Each row below holds a small network's activations on one input, seen along a few directions.
In each table, some parts of the input vary, and every possible input appears once, in random order.
A made-up example of a description, with smaller parts first: line(4) and (point or (values(2) and ring(5)) or line(11)).
Shared parts are said once, and a part with two or three values counts as separate values.
In the rows, zero is written as 128.

Rows:
row 1: [116 142  80 171 137 112 111 149 116 146 148 150 123 163 157]
row 2: [136 186 155 135 180 142 151 132 124 134 119 108 128  90 110]
row 3: [131 145 145 156 155 148 159 152  98 160 136 121 140  86 120]
row 4: [123 158 121 145 155 122 158 167 122 171 107 153 150 126 168]
row 5: [124 128 104 182 139 138 113 134  92 134 178 118 114 123 110]
row 6: [ 83 109 119 134 129 139 113  62 147 121 157 109 111 128  98]
row 7: [111 129 153  91  77 138 165 129 128 114 105 146 153  97 151]
row 8: [113 143  78 127 170  94 121 103 109 137 139 115 118 175 148]
row 9: [ 94 109 119 134  59 121 114 122 138  97 145 152 125 143 136]
row 10: [144 121  90 124  93 127 118 130 104 104 131 163 128 178 137]
row 11: [150 182 126 122 183 108 146 148 132 137  91 134 137 116 149]
row 12: [171 157 146  96 135 116 150 136 137 106  71 154 139 139 128]
row 13: [144  96  99 117 123  89 118 104 113 106 118 137 115 194 113]
row 14: [ 95 112 113 158  99 163 106  99 137 120 168 136 118 107 110]
row 15: [165 115 136 117 111 123 158 157 110 130  88 166 151 136 137]
row 16: [124 112 150 132 119 166 148 118 126 138 125 131 143  56 112]
row 17: [ 82 106 125 109  87  96 121  85 148  99 135 125 117 164 123]
row 18: [142 132 163 128 143 146 131 107 151 114 105 119 129  55  89]
row 19: [184  51 185  48 124 180  26 228 201 194 173  28 104 176 178]
row 20: [143 129 170 105 102 103 142 129 154  92  84 134 135  91 116]
row 21: [112 125 111 158 168 114 119  97 101 135 167  91 106 145  99]
Q: What is each input in this table made of?
A: point or (line(4) and ring(5))
Q: A walk changes only the line(4) part. It starts at row 12 and steps to row 15. List the rest of the walk in order.
A: row 10, row 13

Rows:
row 22: [120 166 107 202 194  73 160 156  83 136 106 150 139 100 128]
row 23: [ 57 106  33 181 109  86 103  39  87  80 183 156  98 204  91]
row 24: [ 98 147 152 159 135 140 165  72 113  98 128 126 132  43  73]
row 25: [110  53  41 110  97 122  36  84 141 138 218  84  88 221 165]
row 26: [121  93 189  77  73 150  94 149 211 122 117 107 128 108 141]
row 27: [147 121 153 125 187 126 112 215 110 181 139  76 127 160 159]
row 28: [131 109 181 100 130 168  79 144 181 133 153  62 112  72 114]
row 29: [147 132 134 126  82 107 185 107 102  91  64 199 152 135 102]
row 30: [191  76 139  48  84 146 120 160 156 139 103 139 149 152 167]
row 31: [142 149 154 138 170 191  82 171 163 180 161  78 111 114 132]
row 32: [ 85 133 158 135  76 122 176  78 140  90  87 170 145  78  99]
row 33: [148 187 111 135 140  79 192 127  80 110  77 177 146 158 126]
row 34: [109 191 125 200 171 160 163 111  94 137 147 151 122  72 101]
row 35: [188 129 117  57 144 122 125 179 131 156 110 117 143 176 193]
Q: What is each input in this table made of?
A: values(2) and (point or ring(6))
Q: Changing only the values(2) part turns row 35 into row 33. The same change can be made to row 27. Which row results?
A: row 22
Q: Which other rows does row 24 become when the values(2) part takes its other values? List them by row number.
A: row 28

Rows:
row 36: [ 85 119  79 151  87  55 161  49 100  63 100 191 129 159 102]
row 37: [128 173 142 178 171 147 188 140  96 157 104 155 155  46 115]
row 38: [ 87 139  55 203 128 124 129  74  71 106 174 159 117 127 100]
row 39: [108  96  97 140 139 153  58 100 138 136 208  72  89 161 114]
row 40: [198 108 185  42 105 156  99 222 178 150  99 100 142 130 186]
row 41: [116 143 133 142 200 159  93 138 134 182 191  49 102 131 127]
row 42: [121 143 137 129  85  81 183  82 128  64  53 203 146 124  96]
row 43: [112 202  83 204 219  82 172 105  71 140 120 146 126 129 108]
row 44: [105 127 146 130  55 129 175  91 124  77  90 191 150  93 101]
row 45: [138 162 161 135 103 139 187 136 117 101  75 177 163  32 118]
row 46: [144 190 134 177 201  99 196 131 100 144  66 166 151  78 109]
row 47: [ 96 185  91 205 189 130 164 113  67 153 158 136 130  97 113]
row 48: [ 89  60 130  91  67 131  81  85 163 106 170  92 105 160 122]
row 49: [166  72 170  38  57 145  87 179 185 125 114 114 129 192 168]
row 50: [155 178 153 134 133  92 195 127 120  88  38 188 159  63 113]
row 51: [ 68 102  87 153  56 103 153  58  96  76 137 179 134 127 108]
row 52: [147 131 183 114 182 176 116 165 164 186 137  70 127  79 129]
row 53: [188 120 165  84 174 164 100 225 157 206 127  78 134 145 182]
row 54: [130  47 113  61  59 119  65 147 155 125 161 101 112 226 173]
row 55: [124  85 188  68  66 157 102 117 192 106 123 104 121 126 116]
row 56: [149  83  79 109 131 140  42 161 129 155 198  81  96 227 165]
row 57: [157 120 202  72 114 168 114 162 185 131 109  91 135  65 133]
row 58: [158 131 114 111 192 148  77 199 126 202 181  58 109 196 179]
row 59: [103 155  46 201 158  75 137  65  75  94 137 171 113 159  95]
Q: Changing only one part turns row 38 into row 39. The same change can be made to row 44. Which row results?
A: row 55
Q: What is each input in this table made of?
A: line(4) and ring(6)
Q: Which other rows does row 49 become when the ring(6) part takes its other values? List them by row number.
A: row 40, row 53, row 54, row 56, row 58
Q: Which other rows does row 43 become when the ring(6) part takes its other values? List them by row number.
A: row 36, row 42, row 46, row 50, row 59

Rows:
row 60: [120 111 166  96 110 134 118 122 152 128 139  91 121 137 123]
row 61: [124 140 117 166 146 141 139 120 105 130 137 141 130  79 105]
row 62: [117 110 143 127 137 168 116 146 140 166 155 109 131 123 131]
row 63: [146 107 121  90  90 149 106 152 144 121 132 134 136 127 156]
row 64: [129 115 159  97 120 103 116 141 158 129 119 102 118 157 136]
row 65: [146 138 121 134 113 115 146 123 117  99  90 176 140 139 116]
row 66: [135  96 143 106  94 164 100 138 156 124 142 127 129 120 119]
row 67: [113 133 133 131 130  81 153 101 134 109  91 137 132 124 123]
row 68: [142 126 141 113 164 151 100 135 140 140 150  86 117 119 118]
row 69: [128 143 128 130 130  99 136 107 143  90  90 156 129 128 102]
row 70: [148 132 139 124 141 138 126 164 130 161 129 115 126 167 157]
row 71: [127 134 108 129  95 128 141 120 115  98 109 172 144 101 138]
row 72: [165 110 135  94 108 136 111 155 146 123 114 140 127 164 137]
row 73: [149 100 140  95 108 118 128 149 136 141 114 120 132 159 158]
row 74: [117  87 152 105  99 150 119 139 143 141 145 113 134 123 125]
row 75: [102 139 127 164 139 145 155 114 113 146 134 146 135  96 109]
row 76: [128  97 129  89  94 135 125 153 131 138 135 121 141 130 163]
row 77: [141 118 138 138 134 162 100 154 132 146 160  96 121 107 134]
row 78: [155 164 114 164 149 111 146 138  95 127 112 145 133 124 130]
row 79: [129 129 129 132 116 101 165 124 105 116  94 162 144 141 123]
row 80: [152 139 139 122 165 118  97 155 147 138 133  90 110 140 138]
row 81: [116 158 122 152 165  97 151 108 132 138 103 131 129 123 127]
row 82: [129 130 143 111 168 123 114 147 154 158 128 103 120 156 135]
row 83: [118 139 136 128 120 130 139  89 136  90 110 146 126 107  89]
row 84: [104 155 133 147 159 132 157  98 122 136 126 128 127 109  99]
row 85: [146 116 145  90 126 119  97 139 170 115 114 122 117 154 122]
row 86: [129 154 120 152 161 124 138  96 117 122 127 116 122  85 110]
row 87: [122 124 148 113 153 150 115 121 151 157 145  87 122 129 138]
row 88: [117 131 135 152  90 141 138 107 128  97 121 158 129  95 107]
row 89: [139 160 112 154 172  93 135 114 124 122 107 126 124 106 123]
row 90: [132 155 118 153 152 117 163 131 103 145 106 157 141 141 126]
row 91: [104 129 141 128 119 111 156  83 127 109 111 127 130 103 111]
row 92: [151 121 110 114 138 149 106 166 120 147 148 109 133 113 165]
row 93: [ 90  92  65 140 101 120  59 103 105 125 201  96  82 231 121]
row 94: [126 129 129 117 127 155 123 169 125 158 150 115 135 138 162]
row 95: [139 111 149  92 111 146  98 113 167 115 132 105 120 126 125]
row 96: [ 99 114 137 143 103 129 157 107 115 117 122 151 137  97 106]
row 97: [170 126 124 118 156 137 111 170 122 149 130 115 125 149 145]
row 98: [108 134 126 133  94 115 161 129 100 110 117 158 144 112 136]
row 99: [ 77 120  52 190 111  89 116  64  85  85 198 149 102 202 105]
row 100: [135 151  96 151 141 126 141 134  92 128 128 148 141  86 144]
row 101: [110 159 115 154 129 131 159 136  98 139 130 153 142 111 140]
Q: What is each input in this table made of?
A: values(2) and (point or (line(4) and ring(5)))
Q: Changing only the values(2) part turns row 101 into row 94. The same change can be made to row 86. Which row results?
A: row 68
Q: Which other rows does row 83 become when the line(4) part takes its other values? List them by row number.
A: row 84, row 86, row 91
Q: Which other rows does row 74 become when the ring(5) part takes its other values? List them by row number.
A: row 60, row 64, row 73, row 76
